Each row below holds a small network's activations on one input, seen along a few directions.
Each table varies a few parts of the input and shows all the possible inputs, shuffled.
Descriptions start from the smaller parts, as in this example, which fits no table here: ring(8) and (point or line(9) or (values(3) and line(4))).
Shared parts are said once, and a part with two or three values counts as separate values.
(in the rows, 128 means zero)

Other details of the inputs vary at random and push rows far along three fixed directions, the same in every table; ignore that.

Table:
x1: 147 119 79 149 135 159 118 117 140 129 144
x2: 120 91 116 134 161 158 106 141 90 99 155
x3: 138 179 118 114 108 122 158 135 183 139 145
x4: 70 123 219 99 189 83 121 152 75 114 97
x5: 134 172 118 122 100 132 167 138 180 137 144
x6: 108 95 113 174 31 82 57 87 122 143 107
x7: 130 100 99 143 200 187 114 133 98 95 143
x8: 115 163 140 108 150 141 157 161 152 129 150
x9: 80 77 124 157 56 70 49 89 113 143 97
x10: 161 111 116 129 107 128 125 111 123 130 117
x11: 156 116 122 124 114 131 128 113 119 131 118
x12: 85 119 213 98 172 96 114 142 85 112 101
x13: 100 92 120 172 45 85 54 92 111 138 106
x14: 84 81 120 157 49 68 51 87 118 146 98
x15: 121 93 88 185 80 112 72 91 147 153 114
x16: 157 105 118 130 118 130 120 111 114 127 117
x17: 149 113 117 139 115 118 127 112 112 137 113
x18: 112 156 128 142 67 79 116 113 188 164 120
x19: 104 76 154 162 70 51 56 82 114 146 68
x20: 115 148 123 149 73 94 119 105 176 148 118
x21: 125 101 105 142 203 184 114 134 95 95 142
x22: 146 112 91 137 116 154 123 131 125 116 160
x23: 122 89 87 184 94 115 68 85 138 144 112
x24: 169 159 128 96 96 118 167 132 156 137 131
x25: 159 114 107 140 111 127 133 107 116 139 119
x26: 56 128 238 100 180 71 117 145 74 121 92
x27: 165 164 126 107 100 116 176 129 149 145 132
x28: 114 168 145 62 143 136 168 172 130 112 160
x29: 169 161 130 97 95 122 168 128 154 139 132
x30: 118 98 108 148 184 182 118 141 101 105 139
x31: 142 178 113 112 114 129 161 138 180 141 152
x32: 117 91 90 189 75 114 77 91 146 150 109
x33: 165 106 110 128 119 139 125 113 116 126 121
x34: 136 171 114 118 107 129 156 142 180 147 150
x35: 141 117 85 156 122 162 128 124 143 128 139
x36: 131 102 94 145 179 180 112 138 111 114 146
x37: 125 99 105 143 203 189 116 136 95 92 142
x38: 74 181 244 68 161 67 166 164 114 130 110
x39: 125 93 85 181 95 117 72 88 140 144 114
x40: 91 125 211 92 179 107 124 145 85 113 107
x41: 123 101 104 148 172 172 112 138 110 116 143
x42: 91 79 169 159 74 41 53 84 110 146 64
x43: 142 177 112 116 109 140 173 140 180 134 150
x44: 150 121 80 150 136 163 125 117 140 120 142
x45: 156 118 111 138 108 120 133 113 119 139 116
x46: 138 172 114 117 109 127 155 139 181 146 149
x47: 165 165 125 107 100 116 177 129 148 146 132
x48: 124 165 131 107 152 148 162 162 154 129 156
x49: 130 100 101 143 201 193 120 136 97 93 145
x50: 135 112 88 117 109 149 122 129 117 121 147
x51: 120 155 132 116 155 154 159 154 147 115 146
x52: 121 103 108 145 184 185 125 140 104 101 141
x53: 147 116 123 137 116 122 131 110 109 139 115
x54: 152 170 113 101 92 133 171 151 169 127 173
x55: 123 101 102 146 181 182 119 141 106 109 144
x56: 63 126 228 101 183 76 119 149 76 117 95
x57: 164 163 137 98 91 117 166 125 156 145 128
x58: 139 175 115 118 108 127 160 132 179 136 144
x59: 152 112 113 139 113 117 128 113 115 136 112
x60: 142 120 98 132 110 157 116 134 106 111 151
x61: 165 165 129 107 99 121 177 127 148 150 132
x62: 124 100 104 142 192 177 109 138 105 110 145
x63: 124 96 103 148 193 188 117 135 97 96 141
x64: 119 90 91 184 98 127 80 91 134 134 110
x65: 132 95 106 131 166 173 115 146 92 95 161
x66: 121 100 105 143 192 174 107 137 103 111 143
x67: 73 184 247 69 151 61 166 160 120 138 108
x68: 159 115 121 126 111 133 128 111 121 133 118
x69: 64 124 226 103 180 74 116 147 77 118 94
x70: 121 97 89 181 82 117 81 98 147 151 116
x71: 121 100 106 145 189 189 124 145 101 103 144
x72: 168 166 120 106 96 112 178 132 153 147 130
x73: 137 171 114 118 107 128 155 142 180 147 150
x74: 134 173 117 122 100 131 166 143 182 140 144
x75: 137 177 119 117 107 128 164 134 180 135 145
x76: 85 114 209 98 176 93 111 145 84 109 100
x77: 173 164 117 108 99 127 180 128 148 146 136
x78: 144 124 87 149 130 168 138 127 144 121 143
x79: 170 159 128 97 96 117 167 132 156 137 131
x80: 124 99 104 143 199 180 108 133 97 99 141
x81: 144 116 127 138 114 120 128 107 109 143 112
x82: 101 170 218 67 153 90 161 159 123 122 118
x83: 155 183 113 94 87 146 173 155 151 124 168
x84: 151 124 78 146 136 164 125 118 142 125 144
x85: 102 120 195 98 172 116 124 140 87 114 110
x86: 77 184 238 66 157 59 168 168 122 130 109
x87: 134 97 92 144 198 188 110 131 97 100 146
x88: 141 174 110 117 108 142 172 148 180 141 153
x89: 122 101 106 144 192 186 121 138 100 99 141
x90: 181 162 106 111 95 129 181 125 152 146 138
x91: 95 154 194 124 59 33 123 103 147 170 85
x92: 88 114 206 98 175 98 113 141 84 110 103
x93: 177 159 119 94 100 124 172 135 158 134 134
x94: 96 71 159 170 60 42 44 74 113 150 62
x95: 125 101 101 144 187 188 121 145 104 106 145
x96: 155 107 117 128 114 123 120 115 119 128 113
Description of these inputs: line(4) and (values(3) or (values(2) and line(5)) or ring(11)).
- Change only the values(2) part in x56. List by row number the other rows that result. => x24
- Change only the values(3) part in x65. List by row number the other rows that result. => x28, x60

Table:
x97: 228 186 67 81 91 195 212 146 159 123 175
x98: 127 105 82 163 87 122 88 103 140 136 133
x99: 123 101 92 177 94 126 97 99 129 149 120
x100: 67 140 180 110 179 117 122 158 102 118 133
x101: 134 97 96 174 97 126 89 95 145 134 108
x102: 122 102 88 166 92 124 84 99 131 144 132
x103: 121 92 106 136 188 176 100 133 95 100 149
x104: 81 155 188 119 111 72 112 128 165 138 112
x105: 228 189 70 79 92 198 211 143 160 126 176
x106: 95 150 170 125 113 88 122 129 162 135 110
x107: 145 191 137 99 119 135 191 154 186 134 144
x108: 113 79 103 166 173 169 96 121 83 119 133
x109: 132 97 96 169 98 125 85 95 146 132 115
x110: 72 159 170 118 88 60 110 132 160 143 122
x111: 63 146 194 93 184 108 121 164 117 104 134
x112: 108 83 103 151 176 165 87 131 81 106 141
x113: 122 133 168 116 116 81 127 135 117 138 109
x114: 87 138 179 116 190 137 140 158 111 113 125
x115: 145 134 159 88 204 170 174 170 81 87 155
x116: 239 180 52 89 87 205 208 139 157 126 177
x117: 117 85 118 147 188 167 93 129 97 96 128
x118: 69 162 194 116 90 49 107 126 172 145 109
x119: 142 137 140 107 106 127 152 123 126 123 130
x120: 73 163 177 113 89 57 114 132 168 141 117
x121: 249 175 51 94 114 207 234 151 159 118 190
x122: 100 122 188 91 221 121 135 142 68 107 103
x123: 81 140 177 116 188 133 140 161 106 114 127
x124: 76 156 184 122 96 59 112 128 168 136 102
x125: 156 97 98 153 104 110 105 74 114 150 94
x126: 157 198 131 97 115 142 198 151 196 141 153
x127: 120 101 83 167 89 120 86 105 130 137 127
x128: 100 141 175 105 199 147 137 158 121 104 135
x129: 121 100 83 164 90 119 83 103 134 133 128
x130: 93 135 178 112 195 140 139 158 115 105 124
x131: 161 86 102 165 89 113 92 92 109 148 109
x132: 105 133 181 92 109 80 127 139 137 151 112
x133: 226 184 83 92 101 178 222 144 166 129 180
x134: 133 118 167 92 225 161 149 171 64 95 141
x135: 130 98 85 180 98 135 103 101 129 142 114
x136: 161 61 94 117 206 206 120 146 64 104 143
x137: 89 154 180 126 104 76 116 124 166 142 105
x138: 138 127 149 81 202 182 175 167 77 80 150
x139: 123 191 136 91 101 108 167 151 186 132 151
x140: 148 76 98 144 86 116 95 106 123 150 109
x141: 150 60 101 115 207 194 118 151 62 101 137
x142: 136 190 112 104 95 123 180 151 176 143 156
x143: 135 188 118 106 99 123 175 150 174 144 157
x144: 119 90 112 139 193 174 99 137 95 92 139
x145: 213 181 91 98 106 148 200 128 168 148 155
x146: 126 183 124 114 95 113 175 146 172 147 143
x147: 146 82 99 160 71 119 101 86 111 129 107
x148: 128 99 94 182 93 129 97 95 133 150 114
x149: 134 194 124 101 100 124 179 149 178 149 161
x150: 87 156 168 135 98 82 131 129 155 152 111
x151: 89 153 176 137 96 79 124 122 161 155 106
x152: 93 149 163 136 102 87 131 128 155 144 106
x153: 137 190 114 101 92 120 171 149 181 143 160
x154: 115 84 100 160 180 174 106 132 80 111 134
x155: 112 87 103 148 180 169 91 131 82 108 144
x156: 97 138 177 109 200 146 141 159 115 106 129
x157: 116 142 164 102 99 97 150 132 126 121 116
x158: 115 151 173 97 98 97 132 135 118 125 113
x159: 123 95 103 184 89 118 91 93 136 146 102
x160: 211 188 93 93 103 140 208 138 171 146 152
x161: 73 145 178 96 186 122 124 163 110 107 145
x162: 131 98 96 172 97 123 90 97 144 133 106
x163: 113 87 99 152 183 173 101 135 78 106 140
x164: 147 85 102 158 72 121 100 85 111 132 108
x165: 148 71 90 149 79 112 92 103 123 150 104
x166: 164 90 86 157 100 115 103 72 115 149 95
x167: 127 98 96 182 92 129 95 93 134 152 114
x168: 70 147 190 91 189 117 124 164 116 104 139
x169: 89 135 179 116 198 144 137 158 106 112 127
x170: 152 83 101 168 79 111 99 93 108 131 109
x171: 156 97 99 151 105 111 104 71 116 151 96
x172: 118 92 114 136 196 173 102 140 94 90 139
x173: 188 80 81 139 187 212 137 130 64 91 155
x174: 159 94 99 160 98 106 102 91 114 145 100
x175: 107 139 192 115 107 62 116 125 123 149 103
x176: 167 85 93 164 93 120 97 97 108 144 110
x177: 216 176 83 100 109 152 201 134 163 142 154
x178: 96 127 192 85 223 117 142 148 70 105 104
x179: 80 164 183 115 95 62 115 130 171 141 114
x180: 118 156 182 111 107 61 134 120 137 152 102
x181: 120 99 90 166 90 119 77 96 136 140 131
x182: 78 155 167 135 88 69 124 128 155 155 113
x183: 132 96 97 175 97 127 97 97 141 136 104
x184: 182 77 68 129 178 226 125 132 53 82 146
x185: 56 146 208 91 195 104 122 169 114 96 124
x186: 133 99 97 169 99 126 84 93 146 134 116
- Describe the family of inputs behind these rows. => line(5) and (point or line(6) or ring(11))
- The inputs of x176 and x134 match in every part but the line(5) part. If x121 is changed in the same way as x176 into x134, which row does it become? => x115
- The inputs of x138 and x164 match in every part but the line(5) part. If x160 is changed in the same way as x138 into x164, which row does it become? => x180
- The inputs of x100 and x149 match in every part but the line(5) part. If x99 is changed in the same way as x100 into x149, which row does it become? => x108
- A walk changes only the ring(11) part. It starts at x135 and steps to x146. List the rest of the walk in order. => x142, x127, x129, x139, x185, x124, x162, x183, x152
- Change only the line(5) part in x155. List by row number the other rows that result. => x102, x112, x127, x153
- A walk changes only the line(6) part. It starts at x105 and steps to x119. List the rest of the walk in order. => x133, x175, x145, x171

Table:
x187: 138 124 120 145 99 115 128 110 128 144 115
x188: 141 124 121 145 102 111 126 111 133 147 113
x189: 75 150 219 101 134 73 132 149 117 134 113
x190: 135 165 134 101 73 93 146 121 167 144 123
x191: 94 161 190 103 136 91 151 146 122 136 111
x192: 147 88 101 149 116 145 104 114 100 121 128
x193: 145 121 120 143 106 110 124 111 136 146 115
x194: 125 178 125 66 241 225 210 212 144 91 191
x195: 143 169 138 117 77 98 161 125 163 158 124
x196: 151 91 94 148 149 151 113 110 103 121 118
x197: 137 170 137 117 84 104 164 123 156 156 119
x198: 151 167 132 104 84 98 155 122 176 148 129
x199: 148 166 141 112 87 90 153 123 173 151 124
x200: 147 92 93 153 126 155 119 111 97 127 125
x201: 115 110 70 163 147 172 100 120 120 121 153
x202: 140 124 120 145 103 112 128 110 132 144 112
x203: 147 180 89 101 138 179 194 171 194 129 175
x204: 152 187 74 116 122 165 172 155 180 135 188
x205: 148 93 89 152 128 162 121 108 96 127 128
x206: 137 128 120 143 100 112 129 107 133 148 108
x207: 151 92 101 155 137 154 115 113 97 131 124
x208: 145 126 110 141 109 120 132 108 134 143 113
x209: 145 86 107 141 141 144 95 112 104 120 122
x210: 158 165 121 117 94 108 167 123 167 149 130
x211: 116 159 184 85 155 105 147 151 136 124 129
x212: 83 108 187 115 148 95 96 138 92 115 108
x213: 82 111 188 111 167 97 96 133 96 112 105
x214: 81 111 180 117 144 95 100 135 92 114 103
x215: 151 175 86 102 143 184 190 170 189 125 179
x216: 88 123 143 105 236 187 141 186 112 92 160
x217: 79 152 204 95 123 75 133 147 121 123 115
x218: 130 164 142 103 72 83 143 123 166 145 120
x219: 81 156 204 100 131 80 144 146 121 132 117
x220: 149 87 94 140 130 148 98 108 105 118 126
x221: 145 184 77 120 116 156 169 149 181 136 184
x222: 149 87 101 141 142 150 98 111 104 118 123
x223: 144 123 121 145 101 112 126 112 133 148 114
x224: 143 126 112 130 103 118 121 104 140 140 115
x225: 88 115 191 127 160 101 108 137 91 127 105
x226: 149 87 103 141 130 144 94 112 106 118 126
x227: 147 89 107 149 119 145 102 117 100 120 127
x228: 81 111 179 123 138 96 103 134 89 115 105
x229: 120 137 109 160 107 137 117 114 167 124 133
x230: 154 87 93 154 129 160 115 113 96 128 133
x231: 157 164 122 106 90 108 159 121 173 143 133
x232: 147 121 122 131 98 111 111 112 143 137 119
x233: 141 122 117 130 86 113 118 115 135 135 122
x234: 135 145 92 152 116 164 133 118 167 121 142
x235: 149 187 93 88 211 213 194 195 138 99 208
x236: 81 116 179 122 145 104 112 134 88 119 106
x237: 148 89 96 149 116 148 105 112 100 120 127
x238: 138 122 120 141 91 117 128 112 128 145 124
x239: 146 93 94 153 119 150 116 113 97 122 124
x240: 151 169 128 110 86 96 163 121 175 149 127
x241: 81 113 180 114 147 101 101 133 90 114 104
x242: 83 113 183 113 160 96 99 133 98 115 101
x243: 128 160 148 107 68 82 143 126 162 143 122
x244: 146 90 96 154 120 149 112 112 97 120 127
x245: 95 140 148 121 212 179 140 161 120 86 149
x246: 147 89 96 141 123 141 99 106 109 117 124
x247: 89 113 190 125 170 95 105 135 96 123 103
x248: 99 92 112 155 168 159 91 144 122 117 136
x249: 87 120 182 127 157 96 116 133 96 127 97
x250: 137 139 93 156 113 154 127 119 169 123 145
x251: 137 175 121 67 246 229 210 218 141 89 200
x252: 90 116 191 127 163 97 108 136 95 126 103
x253: 112 139 88 156 106 129 111 120 155 138 151
x254: 98 140 154 120 217 177 134 166 116 86 153
x255: 146 86 107 142 149 146 100 111 104 120 123
x256: 90 115 178 112 171 105 108 133 98 114 106
x257: 142 120 123 141 89 116 122 118 128 138 124
x258: 136 124 114 134 85 119 124 112 128 135 120
x259: 151 90 99 153 150 150 113 111 100 125 121
x260: 148 89 102 147 153 148 108 110 102 121 120
x261: 148 89 96 153 124 153 112 114 96 121 128
x262: 139 169 136 108 90 94 158 120 169 151 118
x263: 126 138 109 163 105 135 111 118 167 126 133
x264: 106 161 179 100 146 94 156 147 132 132 115
x265: 146 120 118 137 106 111 120 108 139 143 116
x266: 129 153 153 112 71 82 132 128 158 144 120
x267: 135 167 141 102 82 93 147 122 169 147 118
x268: 125 109 62 162 157 182 108 127 118 116 161
x269: 139 119 120 140 89 116 123 117 126 139 124
x270: 148 85 98 140 129 144 96 109 104 118 127
- Describe the family of inputs behind these rows. => line(6) and (values(3) or ring(11))
- The inputs of x217 and x258 match in every part but the line(6) part. If x246 is changed in the same way as x217 into x258, which row does it become? => x190
- The inputs of x216 and x248 match in every part but the line(6) part. If x222 is changed in the same way as x216 into x248, which row does it become? => x232
- The inputs of x227 and x228 match in every part but the line(6) part. If x235 is changed in the same way as x227 into x228, which row does it become? => x268
- Change only the values(3) part in x250. List by row number the other rows that result. => x216, x221
- A walk changes only the line(6) part. It starts at x224 and steps to x256. List the rest of the walk in order. => x231, x198, x255, x211
- Change only the values(3) part in x201. List by row number the other rows that result. => x194, x234
